A small network was shown many inputs. Here are its activations along a few directions, one row for each input.
In each table, some parts of the input vary, and every possible input appears once, in random order.
A made-up example of a description, with smaller parts first: line(4) and (point or ring(11) or (values(3) and ring(5))).
Shared parts are said once, and a part with two or three values counts as separate values.

Other details of the inputs vary at random and push rows far along three fixed directions, the same in every table; ignore that.
To show where, the next rows are all for the same input, with only those details redrawn:
[-39  26  18   5 -31  17 -18 -12  -4 -22  -8 -44  -9]
[-12 -30  23   3 -11 -28  -2 -18  -9  -3  16  15 -15]
[ 11  -3 -12   9  16  12  34  38   0  -1 -15   7 -11]
[ 10  27  17  60  28  34 -23   5  11   1  -3 -23  29]
[16 11 12 49 30 21 -8 11  8  5 -1 -5 19]
[ 12  29  15  60  31  37 -21   9  12   1  -5 -23  29]
[ -8 -29  19   3  -7 -25   3 -11  -9  -2  13  17 -15]

Rows:
x1: [-23 -34   7 -21  -4 -34 -16 -39   0   2  10  21  24]
x2: [ 23 -45   5  20  18 -36   5  -5  -7  -7  14  48   6]
x3: [ -9   4  -3 -33 -15   8  35  35 -14  -9 -23  -8 -29]
x4: [ -9 -30  32  -3 -11 -26  -2 -16 -10   2  18  12 -12]
x5: [-14  27  20  35   0  26 -24  -6   4 -10  -4 -34  12]
x6: [ 35  -1 -13  30  41  16  10   2  17  18   8   1  11]
x7: [ 29 -14 -30 -24  21   9  55  32   7  14  -7   7 -22]
x8: [-20  16 -38 -42 -23   6  30  28   1   5  -8   6 -10]
x9: [-39  45  -6 -12 -32  16 -28 -15   8   0   5 -34  16]
x10: [ -4   4 -41 -32 -12   7  38   9   2 -12 -14 -14 -31]
x11: [  6 -10   0  11   9 -18 -20 -16   7  27  31  33  28]
x12: [ 33   2 -11  -5  28  15  23  15   7  16  -3   0  -2]
x13: [-43  37  -5 -10 -35  18 -39 -18   1  -1  10 -30  15]
x14: [ 32 -37 -11  12  23 -29   2 -25   5   3  23  33   8]
x15: [ 22   5 -12 -10  11  13  22  46  -7  -8 -33  11  -8]
x16: [ 29 -15  -7 -16  19   0  39  48 -10   4 -22  27 -14]
x17: [ 14 -24  13 -26  -1 -24  -6 -29  -5   8  15  12 -12]
x18: [-17  -7   5 -16 -17 -29 -18 -27   4  17  28  17  11]
x19: [  7  14  13  16  -5   6 -34  -2  -8 -15 -23  -5  13]
x20: [-16  15 -14  -2 -14  14  16  19  -4 -22 -21 -17 -16]
x21: [ 46  18 -10  27  33  21 -28  -3  11   8 -15  -1  29]
x22: [-44  32 -29 -57 -43   4  14  14   1  -6 -12 -28 -16]
x23: [-16  -5  20 -36 -34 -23 -36 -51  -8 -12   8 -14 -15]
What do these inputs look like to the network? -> point or line(6) or (values(2) and line(8))
Which of the alternatives is x21? -> values(2) and line(8)
Change only the values(2) part in x19. List by row number the other rows that result. -> x21

Rows:
x24: [-44   2  44  -3 -46   0 -28 -37 -17 -35   4 -41 -22]
x25: [ 22  -6 -18   3  25   6  23  16  10  18   3   8   7]
x26: [-15  -5  13 -19 -14 -17  -7  -9  -8  -2   5   8   1]
x27: [ -6  -7   3 -13  -3  -7   5   2  -2  12   7  13  -5]
x28: [ -8  10   6  33   4   3 -26 -15   8  -2  13  -4  24]
x29: [ -6   6   4  12   2   6 -20  -8  -1   0  -5  -2  15]
x30: [-7  1  3 17 -1 -6 -7 -8  3  8 20  4 12]
x31: [ 19   6 -12  21  29  15   0   6  15   6  -3  -2  22]
x32: [ 29  -3 -20   0  18   6  12  15   1   0 -15  11  -1]
x33: [  2  10   6  34  21  11 -23 -14  11   4   8  -3  31]
x34: [ 10   2 -12   0   9  10   1  10   3   1 -15  -1   7]
x35: [-18  -3   3 -14 -22 -12   1   2  -4   4  10   9 -12]
x36: [-15   7   4  12 -14  -1 -22  -8  -4  -6   0  -3   8]
x37: [ 20 -12 -14 -31   1 -13  25  15  -7  -2  -9  18 -17]
x38: [ 5 -2  2 18 18  1 -3 -6  6 16 15  8 19]
x39: [ 10 -10 -16 -27   3  -1  29  24   1  14  -6  12 -17]
x40: [-45  18  28  -5 -37   7 -17 -14 -14 -34 -13 -51 -29]
x41: [  1  -9  -4 -31  -8 -12  14   9  -5   0  -6   7  -9]
x42: [-25  -3  12 -20 -31 -22  -9  -9  -9  -8   9   5  -6]
x43: [ 42 -10 -30   3  34   6  36  24   8  17   0  20  -3]
x44: [-42  20  48  15 -39   6 -35 -39  -8 -29  -7 -50 -12]
x45: [ 40   0 -21  23  39  12  11  11  14   5  -3  12  14]
x46: [ 29 -12 -29 -29  12   0  42  32  -2  12 -11  22 -27]
What do these inputs look like to the network? -> values(3) or (line(4) and ring(5))
Which other rows belong to the same alternative as x40? List them by row number. -> x24, x44

Rows:
x47: [-30   0  43   0 -34 -27 -45 -37 -11 -17  16  -6   2]
x48: [ 18  42  -7  24  23  40  -2  18  10  -2 -15 -37   0]
x49: [-45 -13  11 -27 -42 -14   0  -4 -10  -4   1  -2 -25]
x50: [-15   2  29  -8 -21   1 -31 -33 -12 -15  -7 -25  -6]
x51: [-31   3 -20 -46 -39   0  27  -5  -7 -28 -19 -30 -47]
x52: [ 19 -31   1  16  20 -29   8   8  -6   2   4  41  10]
x53: [  9 -32   7  12   9 -29   7   8  -7  21  21  48  -6]
x54: [-10   2 -25 -37 -14   2  55  39  -5  -7  -6  -3 -34]
x55: [ -5  10 -11  12  10  16  14  10  10  -8   2 -12   5]
x56: [  8 -31 -17  10  12 -15  25  19  -5  11   4  43  -5]
x57: [ 33 -27  23  31  35 -11 -12 -24   7  21  17  15  10]
x58: [ 12 -19 -27 -20  10 -25   0 -11   5  16  17  32  13]
x59: [-28  -1  48   9 -22 -20 -47 -39  -8  -9  10 -12  16]
x60: [  4  21  14  36  24  31  -9   2  13   7   6 -26  28]
x61: [ 28  28  13  37  20  31 -28   4   4  -5 -11 -19  19]
x62: [  6  27 -34 -28  -9  12  11  12   6  13  -5  -5   8]
x63: [ 15 -10 -28 -32  10  -4  21  13  12  25  -1  29   8]
x64: [ 13  28 -18  11   7  41   5  20   3 -21 -36 -30   3]
What do these inputs look like to the network? -> values(3) and (point or ring(5))
The inputs of x53 and x49 match in every part but the values(3) part. If x47 is changed in the same way as x53 into x49, which row does it become? -> x59
Change only the values(3) part in x57. List by row number the other rows that result. -> x48, x51
A walk changes only the ring(5) part. It starts at x56 and steps to x55. List the rest of the walk in order. -> x51, x64, x52

Rows:
x65: [  3  18 -25  -5  -1  27  43  33   1 -15 -14 -21 -20]
x66: [ -8 -13   4 -42 -33 -14  18  12 -20  -7  -5  12 -38]
x67: [-22 -13  28  20 -12  -6 -11 -33  -4 -15   7 -22  -4]
x68: [ 23 -25   1 -13   3 -24  10  10  -5  23   6  37 -10]
x69: [ 12 -41  14  18   8 -25 -10 -21  -7 -10   4  17  -6]
x70: [-13  27 -18 -15   3  30  10  19  13  12  -2 -27   9]
x71: [ 41 -22 -13  26  31 -18  -7  -8   9  15  12  36   8]
x72: [ -3  28  -3   4   6  21   7  19  10  11  -2 -25   1]
x73: [-11   9  -3 -32 -22 -15  -3  -7  -4 -10 -11  -7  -7]
x74: [ 23 -24  38  53  46  -7 -10  -8   1  21  17  17  18]
x75: [  3  33  -3  36  12  27 -11  -9  19   5   4 -29  18]
x76: [ 22 -33   8   1  17 -10  21  23 -12  11 -12  39 -19]
x77: [-13  15  38  22  -5   5 -31 -25  -2   0  23 -27   6]
x78: [ 26 -22 -24 -28  20 -20  19  10   1  16  -1  42  15]
x79: [-19   1  21 -28 -33 -19 -18 -24 -13 -27   0 -11 -10]
x80: [-57  20  21  44 -26  -6 -46  -7  -1  -6  20   5  42]
x81: [-34  -9 -11 -35 -32 -14   5 -35   4  -1  20  -5 -14]
x82: [-16 -10 -27 -35 -21 -14  -4 -26  -2  -4   4   5 -12]
x83: [ 15  23 -22  -7  14  31   3  28   7  21 -14  -5  21]
x84: [ 26  24 -12  34  21  31 -12  11   7 -14 -10 -19  12]
x85: [  2  12 -12 -16   3  21  27  40  -3 -25 -46 -13  -9]
What do these inputs look like to the network? -> point or (line(4) and ring(5))
